A small network was trained on invented records. Each row is its activation on one of them, seen along a few directions.
Records have a field called MINON. Each example row is followed by its value.
Records without MINON are marked missing.
Other fields move the rows too, some of them a lot.
In the rows, zero is written as 500.
Strong random noise was added to every row along 12 fixed directions; ignore it. To show where, here is one row again and again, with new noise each time:
[485 462 503 411 641 605 617 346 572 416 378 606 537 376 286 622 595 223 586 357 540 370 737 339 446 527 477 559 602 419 577 464 438]
[362 487 457 323 502 490 326 326 614 608 583 587 549 584 487 497 737 414 506 481 545 285 736 298 366 549 453 561 319 563 626 539 511]
[484 539 627 412 563 707 497 619 382 305 426 542 618 533 448 634 552 161 448 293 486 466 628 340 438 415 316 538 697 385 494 372 362]
[383 586 533 238 364 530 453 486 584 428 499 404 330 527 384 390 513 426 460 560 475 501 571 278 461 374 547 614 476 747 539 442 587]
[549 494 451 530 417 420 504 598 545 385 528 462 630 529 574 440 522 368 533 471 374 421 418 522 434 576 449 477 629 425 421 537 544]
[453 523 498 312 420 632 552 636 577 408 585 536 499 645 425 501 483 277 525 615 422 460 825 380 189 587 483 374 609 643 505 562 436]
[427 445 492 688 453 465 570 565 789 603 525 524 386 344 439 649 703 267 627 470 508 423 465 581 475 694 489 565 354 497 587 499 854]
[687 540 488 422 470 318 570 466 522 395 442 357 481 478 433 343 407 569 389 575 384 498 480 519 429 483 560 425 599 538 467 585 510]
[442 414 409 572 516 473 353 619 433 459 471 578 530 586 756 389 314 559 635 498 390 612 356 461 650 486 671 375 502 374 414 460 430]
[465 511 585 379 713 655 556 331 449 431 373 626 472 392 321 662 508 396 446 403 642 491 756 354 545 391 558 448 468 438 588 420 374]
[577 417 363 525 550 421 479 456 584 474 589 578 771 558 525 445 500 475 505 474 474 379 511 477 384 653 454 338 576 349 440 592 375]
[428 436 554 590 454 631 455 685 416 450 563 635 434 617 679 702 491 398 508 498 568 541 642 602 587 454 611 422 431 292 432 367 514]
[477 661 559 408 523 497 668 447 447 220 422 453 756 400 466 528 594 358 469 442 459 380 487 580 419 459 406 420 671 498 445 628 546]
[208 399 452 522 644 627 628 589 723 582 407 550 696 707 495 460 526 486 706 417 541 644 526 552 247 599 388 297 518 553 630 726 575]

[572 572 565 458 593 380 606 454 350 348 275 320 575 488 517 329 365 699 429 440 413 650 313 601 544 305 508 435 646 494 492 609 469]  dib
[505 534 459 679 504 420 506 464 460 455 507 524 663 332 604 546 576 506 553 419 490 420 231 623 653 567 447 515 484 397 416 488 592]  zim
[476 478 522 582 469 530 713 524 477 393 534 535 585 539 523 637 468 597 464 515 649 535 514 796 573 441 565 422 540 346 386 500 538]  tez
[544 388 473 688 590 499 491 525 588 621 493 527 600 536 457 557 585 458 513 345 548 500 407 534 477 599 342 530 520 322 534 486 480]  pigi
[500 678 605 464 615 634 656 347 388 379 546 562 596 270 322 732 531 539 330 507 714 463 544 591 610 383 495 377 431 521 472 481 454]  bona
[690 502 488 588 591 390 524 565 553 490 491 400 651 437 397 396 427 513 397 473 421 540 329 490 402 634 351 376 619 504 483 589 435]  pigi
[365 589 533 437 389 437 606 409 600 441 478 375 553 470 476 486 658 573 490 519 592 458 363 648 516 412 449 594 451 601 520 587 759]  favof
[367 346 428 476 237 597 506 688 682 551 614 422 426 800 484 447 526 468 537 454 578 567 448 480 435 458 382 726 590 500 428 362 598]  zim
[476 434 408 572 536 435 585 495 640 541 556 463 720 573 506 395 476 639 498 480 527 535 331 624 391 603 407 361 543 484 471 675 528]  kun
[573 517 543 516 542 670 653 582 643 477 599 515 413 375 220 630 369 419 342 561 631 622 529 432 441 539 497 341 535 591 482 417 468]  dib
[729 579 486 554 451 316 438 605 387 385 531 410 464 423 635 388 275 643 361 644 351 585 305 579 604 526 625 316 511 482 373 513 471]  mafar
[480 498 463 608 531 503 489 541 659 700 740 606 565 524 504 596 487 692 387 683 660 556 519 653 388 663 530 195 241 604 528 620 533]  tez
[708 359 446 604 643 318 344 439 577 815 453 491 486 594 545 391 569 548 532 458 333 419 592 442 272 734 386 478 446 435 671 648 403]  missing
[432 472 640 414 429 555 478 621 307 432 418 436 381 815 682 524 511 621 392 471 539 618 682 650 485 232 532 542 503 388 503 474 503]  batup
[463 448 451 428 497 463 351 428 479 622 464 495 476 612 574 408 592 493 578 414 439 415 560 359 483 489 451 675 496 457 573 481 451]  missing
[574 332 522 748 718 543 643 633 567 595 392 544 577 558 497 593 379 568 521 453 550 706 496 716 407 604 466 219 507 334 569 603 464]  raz
[379 495 588 455 526 673 688 519 606 438 488 561 462 517 369 675 553 407 475 533 653 559 787 574 381 464 526 408 460 497 549 500 593]  batup
[555 527 514 503 450 564 557 615 525 424 508 520 492 410 417 542 554 139 606 458 331 389 582 397 341 645 392 576 682 538 508 484 498]  kun
[307 504 555 383 400 569 434 441 433 557 557 498 429 702 575 553 633 626 439 473 691 466 600 538 583 277 526 667 339 493 524 411 558]  bona
[562 661 611 402 384 535 613 561 352 212 447 392 537 416 466 564 610 217 457 454 385 354 573 513 445 432 370 668 754 509 426 490 534]  pigi
[665 684 661 270 508 446 554 393 281 259 460 366 629 520 424 496 529 596 168 539 527 417 657 596 391 317 433 416 578 519 466 587 400]  raz
[566 346 374 471 517 460 634 416 596 454 308 499 348 402 334 345 316 375 760 426 376 541 505 338 600 517 673 654 737 444 483 415 452]  kun
[744 476 595 655 489 412 370 754 337 501 495 377 550 615 649 477 473 454 357 413 336 548 380 589 409 519 311 486 598 339 484 469 431]  raz
[456 531 460 391 472 603 602 407 434 307 553 601 643 469 431 599 478 444 515 502 609 403 595 495 553 464 549 487 630 410 381 449 378]  favof
[383 424 308 510 560 517 257 365 487 638 573 766 484 448 699 483 510 445 781 543 434 361 594 287 623 668 702 505 337 449 533 462 385]  mafar
[601 590 483 532 431 481 233 631 437 401 585 565 424 246 630 479 421 211 549 561 236 401 357 220 638 623 594 497 488 570 417 344 487]  dib
[353 508 501 493 628 540 460 242 455 611 461 643 598 459 539 619 620 601 537 417 688 411 574 489 621 468 556 525 289 445 570 506 492]  rami
[532 574 578 507 420 652 546 689 495 424 572 438 408 439 358 561 365 464 331 523 564 653 386 443 532 444 424 465 541 625 426 329 492]  zim
[504 610 571 523 512 555 459 598 364 395 605 589 550 426 631 623 414 518 363 678 525 530 585 603 523 490 622 226 363 493 416 509 485]  zub
[460 479 578 545 747 628 465 561 236 468 246 650 510 493 740 588 469 304 759 409 288 526 716 466 460 529 542 409 586 391 595 564 326]  missing
[432 545 458 355 599 323 445 276 565 660 358 342 628 594 479 202 500 802 490 463 476 542 321 394 395 453 416 514 443 749 640 726 518]  rami
[644 643 546 519 558 478 441 482 288 376 421 530 570 281 580 504 421 356 539 450 329 410 388 361 609 527 506 536 622 530 439 449 381]  rami
[564 383 556 577 356 501 537 598 436 513 552 495 507 765 648 677 719 377 450 396 560 362 727 761 413 455 384 702 581 186 466 446 542]  tez
[442 508 565 585 599 484 515 564 451 501 263 533 376 391 595 499 479 400 717 487 315 556 534 524 507 526 605 500 470 530 623 589 625]  zub
[559 639 488 417 472 471 544 479 381 335 533 554 539 427 569 499 415 429 557 691 350 391 652 545 431 568 633 330 554 574 411 615 442]  bona
[486 567 544 443 570 474 673 355 470 414 397 531 511 406 452 576 604 465 549 570 497 379 745 652 365 507 583 435 492 516 560 679 583]  zub
[411 568 596 596 499 761 709 699 604 459 538 524 494 435 342 716 507 262 549 466 570 607 491 562 383 597 350 433 612 588 515 478 577]  mafar
[436 302 473 678 586 452 282 700 641 757 451 450 481 722 668 339 458 610 538 381 418 740 310 452 424 555 360 457 373 435 627 521 552]  batup
[530 599 471 256 330 490 494 484 501 322 541 409 511 454 379 341 452 340 520 568 370 394 479 253 420 492 474 628 690 709 443 447 421]  favof

Which value of MINON does each new row have?
[387 466 574 617 617 599 358 627 484 487 434 566 503 415 598 546 452 442 483 398 514 673 300 407 666 444 496 406 361 450 531 370 525]  batup
[492 708 711 555 773 617 676 444 454 340 431 574 639 177 319 733 492 504 256 510 673 600 495 610 487 453 449 134 382 555 556 575 539]  batup
[376 373 379 617 354 547 542 616 687 561 695 555 594 661 534 563 624 417 622 502 583 425 514 608 409 660 431 545 520 405 429 517 592]  pigi
[493 515 484 544 600 487 560 363 565 457 382 461 427 231 339 456 418 550 517 435 563 576 256 413 742 438 566 570 497 549 492 431 553]  pigi
[345 337 406 598 467 640 628 642 520 414 463 612 515 642 607 524 330 496 723 492 545 638 508 616 569 463 660 459 622 297 388 466 476]  zub
[529 391 428 479 625 559 456 566 496 612 551 532 526 663 456 374 213 742 407 543 553 730 482 403 440 503 539 256 504 523 517 526 245]  kun
[498 567 442 591 431 440 463 390 616 546 730 504 628 333 455 567 633 556 404 516 630 363 284 558 618 570 427 520 334 502 437 472 622]  bona
[474 426 566 661 589 423 692 384 506 427 200 492 352 337 502 592 528 535 632 368 543 571 418 712 757 349 674 626 507 280 541 465 730]  batup
[560 662 456 327 460 484 487 294 394 268 652 623 543 225 448 555 431 555 356 723 553 331 593 424 646 446 751 362 395 594 360 457 415]  raz
[438 602 450 533 363 698 447 687 542 347 740 635 533 275 507 633 449 163 578 582 455 450 355 306 576 646 500 448 544 629 347 329 472]  mafar
[409 590 486 528 633 484 475 393 300 414 442 623 539 352 678 504 324 747 536 635 522 571 444 602 704 401 791 239 351 490 455 585 449]  zub
[405 574 502 327 635 488 436 328 633 660 491 558 424 447 387 497 609 515 499 621 512 449 758 351 288 635 509 371 231 770 731 685 543]  mafar
[430 541 520 450 604 646 695 462 632 472 574 504 821 517 255 589 627 418 368 391 681 466 531 534 243 562 208 378 606 522 546 622 471]  kun
